A small network was shown many inputs. Here are its activations along a few directions, one row for each input.
In each table, some parts of the input vary, and every possible input appears once, in random order.
Descriptions start from the smaller parts, as in this example, which fits no table here: values(2) and (point or ring(11) or (ring(5) and line(6))).
Shared parts are said once, and a part with two or three values counts as separate values.

A family of inputs:
x1: [-0.47  4.91 -0.97  0.58 -3.08  3.69 -0.43 -2.06 -1.87 -3.25  0.00  1.36
 -3.26 -0.06  2.99  2.21]
x2: [-1.10  2.20 -6.36 -0.62 -0.22  2.48 -0.20 -2.77 -3.96 -5.03 -3.11  0.68
 -0.74 -0.88  2.34  1.67]
x3: [ 0.00 -3.01 -4.13  5.74 -1.10 -4.43  0.83  2.86 -2.95  7.50  2.92  0.06
  0.04  3.09  3.57 -2.74]
x4: [-0.27 -3.64  0.71  0.05  1.48 -5.73 -1.21  0.55  1.74 -0.63  0.47  0.72
  0.05  4.24 -3.67 -3.12]
x5: [ 0.81 -5.04 -1.77 -2.59  1.83  3.20  1.67 -2.47  1.10 -1.71 -2.24 -1.67
  3.84 -2.56 -2.49  0.54]
x6: [ 2.27 -5.36  2.74  0.09  1.52 -5.16 -0.23 -1.38  0.10  1.04  2.27 -1.90
  1.93  2.81 -3.60 -4.28]
x7: [-0.91 -3.47 -4.12 -3.97  2.37  1.86  1.60 -0.72  1.61 -3.01 -3.64  1.38
  0.92 -1.08 -2.98  2.37]
x8: [ 0.10  6.31  1.08  0.47 -3.11 -1.16 -0.67 -0.98 -0.92 -2.02  1.79  1.83
 -2.82  2.87  3.61 -2.00]
x9: [ 2.16 -0.48  5.80 -1.66  0.54 -0.58  1.62 -1.85  3.44  1.80  3.01 -0.86
  0.77  0.31 -1.38 -2.64]
x10: [-1.04 -0.17  1.53 -1.95 -0.46  3.26  1.20 -0.64  3.27 -1.07 -0.11  1.56
 -1.09 -0.93 -2.79  1.95]
x11: [-0.48  3.15  3.86 -1.86 -0.71 -1.78 -1.86 -0.70  1.83 -0.18  2.21  2.16
 -0.25  0.36  0.33 -0.40]
x12: [ 0.23  5.73  2.96 -0.37 -0.47 -1.34 -2.53  0.13  0.47 -0.23  0.99  1.58
 -0.26  2.47  1.03  0.44]
x13: [-1.06  1.36 -4.35 -2.11  3.13  3.10 -2.15 -0.99 -3.23 -3.23 -4.01  1.07
  1.56 -0.96  0.04  3.30]
x14: [ 0.42  2.00 -2.08  2.54 -1.58 -6.22 -2.47 -0.75 -4.93 -2.72  1.11  1.00
 -1.84  4.88  0.77 -3.99]
x15: [ 0.01  2.02 -1.07  3.37 -3.05  0.35  1.97  2.80  0.78  7.97  3.26  0.57
 -1.06  0.49  5.63 -1.62]
x16: [ 0.25 -4.29 -1.64 -0.86  1.86  2.56  3.38  2.30  0.30 -1.74 -4.80 -4.60
  1.59 -4.75 -1.06  1.31]
x17: [-0.58  1.16  3.47 -2.12 -0.36 -1.46  0.64 -0.24  4.66  0.57  1.53  0.98
 -0.94  1.71 -1.96 -1.36]
x18: [ 0.10  1.26 -3.42  3.62 -2.96  5.27  2.07  1.81 -0.25  6.85  0.91  0.42
 -1.95 -2.88  4.41  1.96]
x19: [-1.99 -1.55 -3.37 -3.61  2.34  2.07 -1.33 -1.95 -1.57 -3.28 -2.92  1.95
  1.75 -2.94 -0.80  2.96]
x20: [-0.48 -1.46  1.09  0.59  1.34 -6.38 -3.66 -0.17 -1.64 -1.18  1.22  1.89
  0.83  2.57 -1.93 -2.29]
x21: [ 1.68 -1.79  3.79 -0.83 -0.18  4.33  1.73 -1.87  2.74  0.00  1.24 -0.88
  1.32 -2.16 -2.14  0.85]
x22: [-1.07  1.62  2.00 -1.89 -0.70  3.13 -1.46 -1.54  0.43 -1.69  0.42  2.33
 -0.72 -2.37 -0.22  3.24]
x23: [-0.94 -1.60 -8.99  2.32 -0.53  3.90  2.15  0.88 -1.91  5.14 -1.87 -1.07
  0.87 -3.11  4.34  2.25]
x24: [ 0.88  0.46  5.61  0.32 -0.35 -1.06  2.40  3.44  3.18  1.56  0.98 -4.32
 -0.14 -1.69 -0.40 -1.59]
x25: [ 0.29  1.10  0.00  2.10  1.61 -6.28 -4.24  0.39 -3.29 -0.69  0.23  1.17
  0.52  4.68 -1.22 -1.16]
x26: [ 1.06 -4.32  2.60  2.60  1.67 -5.27  0.25  4.21  0.25  0.34  0.25 -4.96
  0.84  0.75 -2.01 -3.40]
x27: [-0.51  4.18  1.06 -0.69 -0.44  3.78 -2.20 -0.85 -1.10 -1.41 -0.68  1.45
 -0.84 -0.43  0.49  4.10]
x28: [ 0.64 -1.28  4.00  0.75 -0.37  3.86  3.15  2.56  1.71  0.29 -1.42 -3.88
 -0.91 -4.43 -0.91  1.44]
Describe the family of inputs behind these rows.
> line(4) and (point or line(6))
Changing only the line(4) part turns x18 into x15. The same change can be made to x10. Which row results?
> x17
List by row number the other rows that have the line(4) part in common with x4.
> x3, x6, x14, x20, x25, x26
List by row number the other rows that have the line(4) part in common with x19.
> x2, x5, x7, x13, x16, x23

A family of inputs:
x29: [ 1.54 -0.83  4.84  2.18 -1.29 -4.18  1.24  1.77  2.31  4.22  4.12 -1.00
 -0.80  2.76 -0.18 -4.25]
x30: [-0.35 -2.71 -3.94 -2.32  1.52  5.93  1.75 -1.87 -0.10 -1.40 -3.34 -0.19
  1.38 -3.75 -1.12  3.54]
x31: [-0.22 -0.06 -1.77 -1.12 -1.07  7.60  3.06 -0.75  1.90  1.22 -1.41 -0.96
  0.20 -5.00  1.49  3.37]
x32: [ 0.13  4.86 -0.33  3.90 -2.36 -6.67 -4.09 -0.31 -4.08  2.14  4.27  3.19
 -1.89  6.19  3.74 -3.46]
x33: [ 1.12 -1.81  2.48  4.92 -1.06 -5.74  0.40  4.08  0.09  5.20  3.08 -2.60
 -0.71  2.54  0.62 -4.08]
x34: [ 1.24  0.09  5.28 -0.55  1.48 -6.86 -2.45 -0.18  0.19 -4.20  0.91 -1.17
  0.40  4.37 -3.77 -3.80]
x35: [-2.21  6.09 -7.43  0.39 -2.29  5.18 -1.02 -1.33 -3.63 -1.02 -2.08  3.83
 -2.45 -0.72  5.31  4.34]
x36: [ 0.43 -1.17  4.84 -1.12  1.66 -6.23 -1.98  0.22  2.13  0.17  2.18  0.62
  0.82  3.30 -3.57 -3.05]
x37: [-1.09 -0.88 -1.20 -3.65  1.66  6.16  0.16 -1.69  1.24 -2.62 -3.02  1.21
  1.51 -3.84 -1.75  4.86]
x38: [-0.97  0.52 -0.68 -3.86  1.20  4.98  0.01 -2.17 -0.62 -7.04 -4.16 -0.08
  0.02 -3.96 -1.81  3.91]
x39: [-0.34 -0.53 -3.82  0.68 -0.22  6.34  3.29  1.98 -0.56  2.26 -2.88 -2.62
  0.47 -5.43  3.22  3.22]
x40: [ 0.73 -3.59  1.73  0.53  0.76 -6.51 -0.38  0.26  1.13  1.07  2.34 -0.25
  1.06  3.53 -2.20 -4.59]
Describe the family of inputs behind these rows.
> values(2) and (point or line(5))
Changing only the values(2) part turns x31 into x29. The same change can be made to x35. Which row results?
> x32
Change only the values(2) part in x36. List by row number the other rows that result.
> x37
Change only the values(2) part in x39. List by row number the other rows that result.
> x33
